A small network was shown many inputs. Here are its activations along a few directions, one row for each input.
Each table varies a few parts of the input and shows all the possible inputs, shuffled.
A made-up example of a description, with smaller parts first: values(2) and (point or line(11) or (line(4) and ring(8))).
Shared parts are said once, and a part with two or three values counts as separate values.
(in the rows, 128 means zero)

Other details of the inputs vary at random and push rows far along two fixed directions, the same in every table; ignore that.

Rows:
R1: [ 98 149 124 121 133 145 145  99 187 136  69  33 117 138]
R2: [157  47 131  29 134 107 159 145  64 143 111 179 174 134]
R3: [ 74 135 148 149 136 137 128 113 156 138  77  64 114 168]
R4: [119 106 135  36 143  90 151 152  49 148 115 204 159 163]
R5: [ 93 125 146 152 133 166 141 131 210 155 141  58  70 185]
R6: [109  79 149  75 127 110  94 154  70 105 171 138 134 204]
R7: [172 183 139 246 100 139  63 122 117  51 233 173  82  45]
R8: [110  95 145 141 135 164 138 118 191 148 121  55 107 170]
R9: [ 89 128 131 118 142 161 173 115 207 139 134  75 102 184]
R10: [117 112 127 127 118 154 135 120 181 161 118  42  95 169]
R11: [175 159 108 175 120 125 113 104 128  90 123 166 152  24]
R12: [ 95 153 119 136 130 161 152 109 211 146 136  66  86 160]
R13: [195 189  80 222 109 129 130 126 145  89 205 183  99  18]
R14: [109 114 143 160 119 164 134 105 207 145 120  45  82 157]
R15: [117 117 124  32 143  91 138 150  59 152 119 190 167 167]
R16: [ 90 131 142 118 139 154 166 120 204 151 133  75  94 166]
R17: [169 174 125 196  94 123  67 141  90  76 222 157 100  66]
R18: [180 206 101 225 115 114  96 146 103 101 188 199 110  43]
R19: [130  76 155  32 111  93  76 168  35 124 167 175 153 185]
R20: [118 102 119  40 139  80 145 144  49 143  81 156 182 140]
R21: [188 157  97 198 102 137 114 146 125 118 200 180 101  55]
R22: [ 66 154 129 123 151 138 134 102 162 136  73  57 121 151]
R23: [151  67 110  35 134 104 152 146  82 153 117 147 166 137]
R24: [183 158 104 203 108 139 106 142 144 109 197 180 106  64]
R25: [121 105 136  50 135  91 112 166  60 165 126 189 161 182]
R26: [ 79 170 144 167 138 158 130 121 183 142 121  82  85 187]
R27: [146  62 133  35 132  97 151 136  52 131  74 173 195 126]
R28: [191 149 108 193 105 123 101 122 105 101 129 163 137  33]
R29: [103 115 145 137 130 166 146 132 193 149 144  79  94 192]
R30: [118  88 130  60 130  92 117 150  53 145  83 164 180 156]
R31: [ 99 141 128 141 133 159 144  91 221 148 119  36 101 140]
R32: [178 215  92 205 124 108 116 123 106  94 183 207 115  28]
R33: [143  61 133  35 138 101 157 137  57 129  79 173 204 132]
R34: [ 69 165 142 124 158 145 154 112 174 141 115  87 110 184]
R35: [202 151 112 241 114 134 101 115 114  68 153 196 146   5]
R36: [127  94 144  55 134  91 131 169  45 156 120 202 150 182]
R37: [ 78 162 126 169 132 137 118 110 177 141  87  36 102 159]
R38: [ 70 139 148 154 142 149 129 112 167 131  75  59 113 177]
R39: [144  60 128  49 118 100 113 145  63 146  79 161 187 146]
R40: [150  45 137  56 122  93 130 149  53 141  79 170 184 145]
R41: [153 169 120 189 132 109 124 113 100  82 128 190 148  29]
R42: [103 129 139 155 122 169 120 105 215 156 124  32  86 153]
R43: [ 99 126 136 144 141 167 161  93 216 133 116  48 105 147]
R44: [153 169 118 188 139 118 127 114 102  76 130 190 157  35]
Description of these inputs: line(4) and (point or (values(2) and ring(5))).
Changing only the line(4) part turns R7 into R17. The same change can be made to R16. Which row results?
> R13
Changing only the line(4) part turns R1 into R11. The same change can be made to R28. Which row results?
> R39
List by row number the other rows that have the line(4) part in common with R35.
> R6, R8, R9, R26, R29, R33, R34, R38, R43, R44
Which other rows does R31 become when the line(4) part takes its other values? List them by row number.
> R2, R23, R43
